A small network was shown many inputs. Here are its activations along a few directions, one row for each input.
In each table, some parts of the input vary, and every possible input appears once, in random order.
A made-up example of a description, with smaller parts first: ring(5) and (point or (values(2) and line(4)) or line(9)).
Shared parts are said once, and a part with two or three values counts as separate values.
(in the rows, 128 means zero)

Table:
row 1: [198 139 136 188 108 229  91 143  76 158  86]
row 2: [106 170  80 124 114  74 138 171 161 101 156]
row 3: [ 60 115 137  96 195  83 108 157 129  72 149]
row 4: [202 209  83 185 110 176  55 171 107 115 156]
row 5: [ 95 132 111  80 135  66 121 108 134 147 176]
row 6: [ 98  86 119 127 100 115 180 200 156  84  77]
row 7: [ 90 147 116 148 212  64 165  14 111 169 164]
row 8: [101  75 135 119 125 117 193 170 148  71  91]
row 9: [162 189 123 133 153 189  74  36 116 168 177]
row 10: [ 98  56 153 109 144 123 165 159 133  63  79]
row 11: [190 131 139 156  55 198 100 124 140 148 109]
row 12: [ 85 120 106  96 183  93 113 151 127  47 144]
row 13: [166 207 121 158 161 198  62  74  88 161 157]
row 14: [108  82 171 167 162  90 205  32  92 181 104]
row 15: [ 94 148  72 110 148  82 133 192 163  68 128]
row 16: [ 70  48 180 112 152 114 158 166 132  88  91]
row 17: [214 150 134 198  72 206 107 181 110 133  91]
row 18: [171 127 152 147  70 200 135  83  98 165 127]
row 19: [116 100 127 139  75 104 185 181 166 117  93]
row 20: [178 146 168 173 117 226 112  84  89 182  94]
row 21: [ 96  55 190 102 148 128 140 169 138 130 107]
row 22: [122 100 126 124  70  86 181 143 152 141  74]
row 23: [101 125 133  78 166  88 117 139 137 134 196]
row 24: [184 135 180 146 117 211 128  41 112 179 105]
row 25: [105 167  74 111 105  57 135 134 150 125 147]
row 26: [155 183  95 132 113 170  87  73 107 152 188]
row 27: [ 73 116 133  90 186 102  91 159 143 118 173]
row 28: [ 90 137  81 101 171  86 146 160 158  60 139]
row 29: [182 186  87 142 101 166  51 114 145 129 167]
row 30: [117  53 188  90 130 110 159 149 148 147 123]
row 31: [ 99 160 100  99 121  41 131 107 138 144 151]
row 32: [119  66 165  91 103  89 172 114 136 158 105]
row 33: [120  97 154 111  78  71 175 116 130 155  86]
row 34: [186 194  85 172 154 199  40 134  82 144 141]
- Changing only one part turns row 29 into row 11. The same change can be made to row 13. Which row results? => row 20
- What do these inputs look like to the network? => values(2) and (point or ring(6) or ring(10))
- Change only the values(2) part in row 33. List by row number the other rows that result. => row 31
- Change only the values(2) part in row 18. List by row number the other rows that result. => row 26
- A walk changes only the ring(10) part. It starts at row 23 and steps to row 5. List the rest of the walk in order. => row 31, row 25, row 2, row 15, row 28, row 12, row 3, row 27

Table:
row 35: [104 168  55 134 143  74 129 187 139  87 110]
row 36: [213 211  76 156  70 193  34 149 120 162 167]
row 37: [ 84 116 129 106 149 126 113 175 124  50 147]
row 38: [ 89  76 183 113 164 119 103 151 122 150 126]
row 39: [ 75 172  77 125 149  85 140 134 136  70 133]
row 40: [112 113 107 116 140 108 107 220 132  64 124]
row 41: [185 206 118 145 122 182  29  85  91 221 193]
row 42: [119 107 130 102 177 108 115 149 140  62 148]
row 43: [184 136 160 203 142 206 106  85  52 191  82]
row 44: [126  81 165 103 150 133 129 151 164 104 121]
row 45: [ 79 162  82 113 196  87 141  81 131 100 141]
row 46: [ 98  77 161  90 165 155 128 120 152 124 126]
row 47: [ 85 101 148 108 191  95  89 152  97 110 153]
row 48: [129 105 129 105  91  56 173  93 166 126 102]
row 49: [143  88 171  82 110 106 165 130 154 130 127]
row 50: [133  92 145  94  69 104 150 199 151 129 103]
row 51: [ 99 128 118 152 113 117 189 145 137 111 150]
row 52: [ 99 112 120 136 151 112 191  92 139 144 157]
row 53: [ 94 115 123 109  66  83 171 119 152 114  98]
row 54: [207 149 126 210  90 216 112 144  84 141  52]
row 55: [111  81 165  67 117 121 155  96 139 149 132]
row 56: [111  82 186  89 123  96 139 134 118 177 131]
row 57: [ 97 113 144 160 156  85 170 126 111 170 158]
row 58: [ 76 157 102 129 193  61 118 119 106 131 142]
row 59: [ 91  92 157 109 124 158 126 174 153  93 116]
row 60: [125 120 100 161 102  95 178 194 145 121 127]
row 61: [ 98 103 122  96 109  83 166  58 146 145 107]
row 62: [107  94 160  82  78 130 154 155 143 118 122]
row 63: [ 96 103 143 112 112  52 154  99 123 178 104]
row 64: [183 207 100 134 116 201  39  46 113 187 198]
row 65: [188 154 142 200 102 241 129 102  81 128  75]
row 66: [113 162  86 122 180  72 143 118 149  82 138]
row 67: [127 119 126 150 140  91 195 122 152 123 153]
row 68: [184 219  95 148  81 216  41 104 118 156 187]
row 69: [216 144 151 199 129 214 129  79  95 138  81]
row 70: [124  87 137 118 115 139 117 218 162 103  90]
row 71: [216 210 105 146 106 185  50  82 130 165 191]
row 72: [190 142 147 186 139 232 132  50  80 160  82]
row 73: [ 86 106 132  93 193 119 117 118 120  78 155]
row 74: [126 111  98 116  57  65 154 164 157 127  72]
- Changing only one part turns row 61 into row 48. The same change can be made to row 45. Which row results? => row 66
- Changing only one part turns row 47 into row 40. The same change can be made to row 56. Which row results? => row 50
- What do these inputs look like to the network? => line(5) and (values(2) or ring(6))
- Change only the ring(6) part in row 51. List by row number the other rows that result. => row 37, row 39, row 53, row 59, row 62

Table:
row 75: [116  81 133  99  67  82 198 141 168 121  91]
row 76: [152 194 103 157 137 176  67  99 111 169 184]
row 77: [ 76 128  98  77 139  69 134 152 153  85 163]
row 78: [ 95  96 145 117  90  59 209 111 128 164  95]
row 79: [ 96  58 149  87 107  91 183 150 150 103  92]
row 80: [172 124 186 129 118 204  98  74  99 191 125]
row 81: [181 199  91 168 137 183  73  92  92 149 180]
row 82: [ 72  44 176  94 145  95 173 166 138  73  87]
row 83: [153  83 137 140  89 160 131 234 133  89  63]
row 84: [200 131 157 190 100 205 116  91 101 174 112]
row 85: [154 181 119 119 160 181  51  86 104 176 192]
row 86: [111 151  89  95 113  50 151 148 175 106 165]
row 87: [ 45 108 114  97 219  62 129 111 140  94 145]
row 88: [202 231  85 185 125 203  72  97  99 146 149]
row 89: [215 168 142 205  86 232 117  94 104 167  85]
row 90: [ 55 110 120  84 183  65 127 159 142  54 155]
row 91: [ 71  40 175 112 192  88 189 119 132 114  88]
row 92: [ 86 153  92 108 131  17 150 104 141 135 151]
row 93: [136 158  85 124 122 135  84 237 130  70 130]
row 94: [174 122 164 174 100 200 107  94 119 178 110]
- What do these inputs look like to the network? => values(2) and (point or line(4) or line(5))
- Changing only the values(2) part turns row 85 into row 80. The same change can be made to row 93. Which row results? => row 83
- Change only the values(2) part in row 77. List by row number the other rows that result. => row 79
- Change only the line(5) part in row 92. List by row number the other rows that result. => row 77, row 86, row 87, row 90

Table:
row 95: [ 92  87 154  79 114 104 121 149 151 132 143]
row 96: [ 53 102 122  96 174  80 147 175 149  48 135]
row 97: [118 105 113 113  90  85 148 195 151 106 133]
row 98: [ 80 103 117 112 134  51 191 163 149 111  93]
row 99: [108 114 114 116  93  60 190 146 150 136 130]
row 100: [169 177 135 143 140 188  47 119  94 152 156]
row 101: [188 176 109 169  72 166 125  85 125 156 107]
row 102: [147 204  88 151 165 178  66 125 113 126 183]
row 103: [147 201  79 155 168 149  90  76  98 156 180]
row 104: [ 90 100 117 110 131  85 152 210 157  83  93]
row 105: [178 177 113 157 105 171  98  66 108 168 132]
row 106: [162 182 129 140 145 164  87  72  80 181 157]
row 107: [ 88  93 150  80 120  80 156  98 146 159 145]
row 108: [ 94  79 149  88 166  93 142 156 157  82 132]
row 109: [169  66 187 176 115 190 153 102  87 168  60]
row 110: [ 44  97 118 102 176  44 171 124 139  76 131]
row 111: [169  71 196 169 109 220 131 144 100 140  67]
row 112: [185 175 113 151 104 200  76 118 117 141 137]
row 113: [ 87  75 145  88 170  63 177 110 150 112 133]
row 114: [193 175 114 165  68 191  91 127 138 127 111]
- Changing only one part turns row 107 into row 95. The same change can be made to row 110. Which row results? => row 96
- What do these inputs look like to the network? => values(2) and (point or line(4) or ring(5))
- A walk changes only the line(4) part. It starts at row 102 and steps to row 100. List the rest of the walk in order. => row 112, row 114
